Each row below holds a small network's activations on one input, seen along a few directions.
In each table, some parts of the input vary, and every possible input appears once, in random order.
A made-up example of a description, with smaller parts first: one of 6 places along a line, together with either a single point or one of 11 places around a ring or (one of 3 separate values, together with one of 8 places around a ring).
Shared parts are said once, and a part with two or three values counts as separate values.
In the rows, 128 means zero.

Other details of the inputs vary at random and push rows far along three fixed directions, the same in every table; ignore that.

Rows:
row 1: [172 151 164 129 136 180 169 154  54 111 157 128  27]
row 2: [122 135 164 131  79 107 127  61 114 180  96 167 119]
row 3: [134 157 122 109 132 158 157 164 101 109 136 113 121]
row 4: [126 121  93 166 132 145 119 169 180  98 134 131 166]
row 5: [176 102 107  87 174 143  83 166 216  12 169 141 141]
row 6: [ 94 160 124 172  83  95 166 176  79 169 148 117 181]
row 7: [114 129 132 105 109  95  94  71 147 140  95 163 146]
row 8: [ 78 131 123 168  62  92 125  60 106 224  68 148 152]
row 9: [174 107 154 180 113 180 151 131 102 110 158 135  10]
row 10: [ 94 187 116 157  88 109 172 180  84 160 123 125 188]
row 11: [ 91 113 137 133 101  93 120  70 173 190  80 139 202]
row 12: [155 119 154 189 103 178 164 132 121 145 138 129  61]
row 13: [164 112 134 150 130 155 110 140 125  65 167 142  52]
row 14: [129 129 172 123  74 113 146  56 133 185 100 153 123]
row 15: [141 116 140  75 182 155 106  64 101 148 102 104  46]
row 16: [114 132 106 153 128 115 148 177 107 139 150 113 170]
row 17: [110  99  93  55 188  82  62  95 147 115 110 113 158]
row 18: [157  75 119  77 193 119  51  71 206  81 115 130 112]
row 19: [122 140 107 129 140 125 123 183  97  89 152 110 126]
row 20: [ 98 147 113 150 107  67 146 186 124 137 167 110 215]
row 21: [145 104 150 104 130 136  78  44 107 119 111 151  31]
row 22: [ 82 117 105 143  93  76  98  70 147 186  86 149 187]
row 23: [131 153 125 165  80 163 158 159 135 121 133 151 142]
row 24: [137  79 119  63 190 133  55  78 201  75  97 134 119]
row 25: [160 130 131 134 131 171 121 150 128  61 141 158  58]
row 26: [143 106  97  97 200 108 107 186 189  71 167  93 183]
row 27: [114 173 136 150  79 112 198 175 109 174 147 113 203]
row 28: [114 131  82 137 151 116 126 189 125 103 153 106 174]
row 29: [124 129 122 129 159 123 153 186 157 110 155  99 186]
row 30: [146 142 142 161 130 179 177 155  74 160 138 104  73]
row 31: [122 160 103 117 143 111 136 189 125  93 152 126 182]
row 32: [120 137 138  64 140  93 127  81 126 156 109 118 169]
row 33: [124 137 116 126 164 163 146 183 130 105 145 103 142]
row 34: [159 134 160 143 152 203 175 155  78 122 149 104  42]
row 35: [ 90 130 158 163  48  64 138  60 111 215 100 151 152]
row 36: [124 122 131 175 105 136 153 166 177 131 143 129 178]
row 37: [155 127 143 172 103 180 134 135  80  91 138 141  11]
row 38: [116 138 172 106 133 167 155  56  56 207  75 113  49]
row 39: [126 113  95 174 120 114 116 171 170  94 153 137 170]
row 40: [117 153 108 159  82 138 145 171 155 113 125 143 184]
row 41: [100 127 122  85 137  75  92  90 100 153 112 120 152]
row 42: [148  79 121  44 208  84  65  89 158  94 141 110 116]
row 43: [120 105 153 116 125 148 114  51 137 165  76 145  94]
row 44: [136 111 136  37 179  61  85  92 157 112 129 127 162]
row 45: [128 132  99 130 165 157 132 187 124 106 137  98 133]
row 46: [121 135 108 192 103 162 144 160 141 134 117 130 129]
row 47: [140 119 175 109 103 107 119  49 128 155 104 165  84]
row 48: [137 159 126 111 135 159 157 161 104 109 145 115 120]
Each input here is: one of 2 separate values, together with one of 4 places along a line, together with one of 6 places around a ring.
The inputs of row 33 and row 43 match in every part but the choice among 2 separate values. If row 15 is changed in the same way as row 33 into row 43, which row does it become? -> row 4
Which other rows does row 7 become when the place on the line of 4 takes its other values? List them by row number. -> row 2, row 25, row 47
Which other rows does row 46 become when the choice among 2 separate values takes its other values? List them by row number. -> row 45
Start at row 34 and move only the place on the ring of 6, one step at a time. The first step leads to row 30. Which rows follow, in order? -> row 16, row 6, row 1, row 32
